A small network was shown many inputs. Here are its activations along a few directions, one row for each input.
In each table, some parts of the input vary, and every possible input appears once, in random order.
A made-up example of a description, with smaller parts first: values(2) and (point or ring(11) or (ring(5) and line(6))).
Shared parts are said once, and a part with two or three values counts as separate values.

Other details of the inputs shift rows strongly along two fixed directions, in all tables alike. That doesn't count.

Table:
row 1:   14 -142 -275  226  473  132   47   97  497  110  286   23 -795  374  878  582 -284
row 2:  -41 -126 -301  283  437   76  -14  222  567   66  258    6 -882  319  853  462 -404
row 3:  172  451  168 -259 -176   86 -254  -80 -509 -265 -177  446  479  -76 -572 -237  448
row 4:  161  439    8 -286  296  119 -112  238  -80   66  202  835 -235  -30  191  -25  269
row 5:    0  -44   71   67 -115   -8  125 -107  -79  136  -32 -308  179  -16 -165 -131 -281
row 6:   85  360  170 -245 -371  -72 -258  -89 -636 -239 -273  219  613  -85 -799 -314  348
row 7:  -68 -324   42  155 -277 -101  142 -224   14  -76 -277 -654  116  231  -64   30 -274
row 8:  114  282   85 -279   98   41 -156  110  -24 -192   62  686   63  116 -134  -95  724
row 9:   38  149   91 -196  219  121  -30   60   93  -55  215  627  -26   19    7 -125  516
row 10:  151  433   56 -218  306  132 -190  318   18   -2  279  761 -333 -114  136    8  241
row 11:  190  346  286 -320 -249   34  -61 -154 -510  -31  -82  245  615 -256 -749 -448  374
row 12:  -88  -52 -146   23  275   25  -14  229  510  -46  171  235 -637  296  562  185   73
row 13: -180 -220 -188  211 -150 -142   14  106   65  -25 -147 -399  137 -317    6   87 -157
row 14: -194 -316  120  138 -225 -100   56 -131   62  -12  -43 -519   71    2 -231 -162 -253
row 15:    5  217 -155 -167  184    6 -101  188   15  -34   65  613  115 -315   97   61  603
row 16: -121 -277 -160  172 -238 -128   98 -133  -91   40 -283 -530  331 -273  -29   45 -194
row 17:   43 -197  107  178 -100  -18  154 -181  -26  157   54 -545  132  -17 -156   58 -313
row 18:  -38 -148  110  146 -199  -63   73  -72  -22   76   21 -550  105  -91 -270  -87 -369
row 19: -161 -175 -221  134 -137 -130   76   16   -9   37 -234 -295  251 -232   56   43 -129
row 20:   65 -201   86  154 -176  -49  107 -191 -212  140 -112 -624   43  -14  -54   85 -556
row 21: -125 -420   73  174 -202  -48  204 -298   37   69 -144 -655  112   94  -66  -92 -389
row 22:  -98  -91 -151  -38  356   93  136  113  443  113  225  393 -491  235  600   39   16
row 23:  214  353  122 -214  231  111 -124  125 -161   24  225  589  -84  -94  -21   55  294
row 24: -136 -298    0  161 -261 -115   80 -163   37  -58 -259 -598  121  246  -75  -24 -303
Description of these inputs: line(4) and (point or ring(5)).
Changing only the line(4) part turns row 24 into row 7. The same change can be made to row 22. Which row results?
> row 21
Which other rows agree with row 14 in the line(4) part? List them by row number.
> row 2, row 10, row 12, row 13, row 18
Which other rows agree with row 17 in the line(4) part? List them by row number.
> row 1, row 8, row 9, row 15, row 23

Table:
row 25:    8   47   74  -26   92   41  -37   20   54   -9  163  112 -109  120  -52   -1   17
row 26:  71 155 -84 -16  25   9 -51  53 -42 -32 -21  88 -19  47  53 118  78
row 27:   22 -104   73  -21 -229  -86    9 -160 -302  -13 -143 -280  440 -260 -383  -84  -32
row 28:  -41  -23   -8   -4   35   38  -42    9  144  -77   60   79 -103   52   -9  -27  138
row 29: -60 -58 -34   5  68  -1  22  20  47 -23 -15 140  22 -43 129  60 170
row 30: -96 -23 -53  54  64 -12 -26  90 131 -39  53 112  -6 -63  39  22 137
row 31:  65  51 -23 -22  47  19 -93  15 -91 -60 -20 100 -40   0  60 152  65
row 32: -110  -14  -93   24   45   -8  -13   61   59  -27  -57  166   17  -22  123  -56   76
row 33: -70 -10 -26 -26   7 -55  18 132 116 -25 -30 102  -6 -46 110 -19 121
row 34:   3 -65  15 -47  40  41  -6 -62  62 -52 -10 110 -75  78  80   5 174
row 35:   78  108   99  -51   46   42   37   79   16   64   67   98 -120  -42   43  -36  -42
row 36:   53   99  -33  -33   -7  -31  -86  142  -11  -34  -23   93 -120    2   75   87   22
row 37: -50 -15 -53 -34  15  37 -19 -22  81 -75 -45 147 -83  91  76 -99  71
row 38:    5   20   90   46 -276  -83 -163  -74 -295 -144 -150 -318  353 -123 -507  -42  -45
row 39:   46  101   78   15   91   77  -33   27   29   48  161   94 -102  -61  -13   -9  -12
row 40:  29 115  31 -10  76  67  -4 -12 -36  55  53 158 -89 -22  66 -77 -78
row 41:  -93 -298   -8  208 -238 -132   60 -153  -94   66  -93 -710  259 -191 -290   13 -384
row 42:   35   64  106 -106   47    1   10   59   45   12   71  116 -117  141    5  -33   -3
row 43:   36  -76  222  -43 -232  -50  -14 -214 -319  -55 -107 -260  344   39 -454 -121  -40
row 44: 114 132  39 -13  89  86  55  12  -1  86  70  85 -41  20  58 -11   4
row 45:   -6   -4   17  -83   -7  -14    0   57  127  -63  -22   98 -114   70   62  -78  140
row 46:  -19  -16  162  -31 -246  -55  -34 -174 -302  -67 -147 -209  333   55 -467 -227 -132
row 47:    2  108  -93   -6   24   16 -105   55  -72  -71  -53  140  -60   14   61   54  -31
row 48:   10   39  -56  -77   35  -32   28  123   38   88   43  107  -50 -156   86   -7   39
row 49:  -43   37 -121  -42   75   30   -5   47  -10   75   19  153  -16 -131  107  -37  -13
row 50:  73  91  43 -61  77  39  33 -16  31  42  80 114 -45 197  18  -2  42
row 51:  90  52  96 -31  99  88  18 -41 -51  55  89 113 -66 -39  71  31   6
row 52:   56   53 -124  -24   75   -2   67   49   26   94   48   87   29  -97   96   26   66
row 53:  17  35 -44 -44  17  22  29 -34 119 -35  -9  88 -43 125  75 -33 180
row 54: -225 -603 -292  498   47  -91  345  -88  505  218  -31 -924 -372  246  683  429 -733
What do these inputs look like to the network?
> values(5) and (point or ring(5))
Changing only the values(5) part turns row 31 into row 26. The same change can be made to row 43. Which row results?
> row 50
Which other rows does row 37 become when the values(5) part takes its other values? List them by row number.
> row 28, row 34, row 45, row 53

Table:
row 55:   59  -71   36   87  173   78   94    2  114  168  210 -102 -404    5  266   60 -330
row 56:  -48  -52  -57   44  -18  -56  138   97  250   72  -84 -127 -130   45  277   20   20
row 57:   62  -93  210  113 -397 -108  -30 -300 -311  -32 -105 -408  551   33 -759 -168  -49
row 58:   63   43  179   14   19   12 -107   85  -57  -82   -1    9 -160   84    3  125 -152
row 59:   14  -55  209   59 -363  -35   15 -353 -442 -103 -270 -388  591   53 -588 -263 -129
row 60: -221 -377 -323  357   97  -35  -23  103  354   72  -37 -387 -426   94  524  351 -421
row 61:   82  311   96 -343  237   69  -71  219   17  -80  154  932   10 -262   17 -285  698
row 62:   -9 -225 -106   56  104   40  106    7  346   53   96 -162 -198   45  329  248    7
row 63:  114  415 -126 -259  255   49 -185  255  -30 -100  187  918  122 -205  -50    9  733
row 64:  102  -52   -2   41  159   73   86  -66   16  134   19  -46 -311  165  348  236 -319
row 65: -122  -64  268   37 -375 -105 -117 -209 -371 -215 -230 -438  474   55 -705 -220 -127
row 66:   30  333   51 -354  128   64 -261  233    2 -214   57  908  -78  -99   19 -178  790
row 67:   95 -119   -1  126  170   30   99   -4  108  149  218 -304 -350  157  272  317 -287
row 68:  -26 -190  110  -76 -443 -124   17 -315 -386  -82 -384 -424  579 -150 -502 -221   31
row 69:  145  152   50  -42  -34  -10   31   96  -10   96   49  -21 -134   98   45    9 -138
row 70:   41  442 -107 -279  257  136 -181  227   -2  -87  150  962   35 -367  -33 -220  610
row 71:  -74   29 -183   61   71   40   37   -7  -30  -35  -87  127   71  -82  233  115   44
row 72: -107 -153 -149  164  193   -1  206   71  371  170  139 -323 -408  374  489  164 -427
row 73:  -97   22  -66  -10 -447 -204  -16  -75 -343  -84 -304 -501  606 -239 -585 -218  -41
row 74: -105 -297  -87  205  213   86  164  -66  405  200  222 -225 -440  197  400  119 -516
What do these inputs look like to the network?
> line(4) and values(5)
Changing only the values(5) part turns row 62 into row 66. The same change can be made to row 63. Which row results?
> row 60
Which other rows does row 57 become when the values(5) part takes its other values? List them by row number.
> row 59, row 65, row 72, row 74
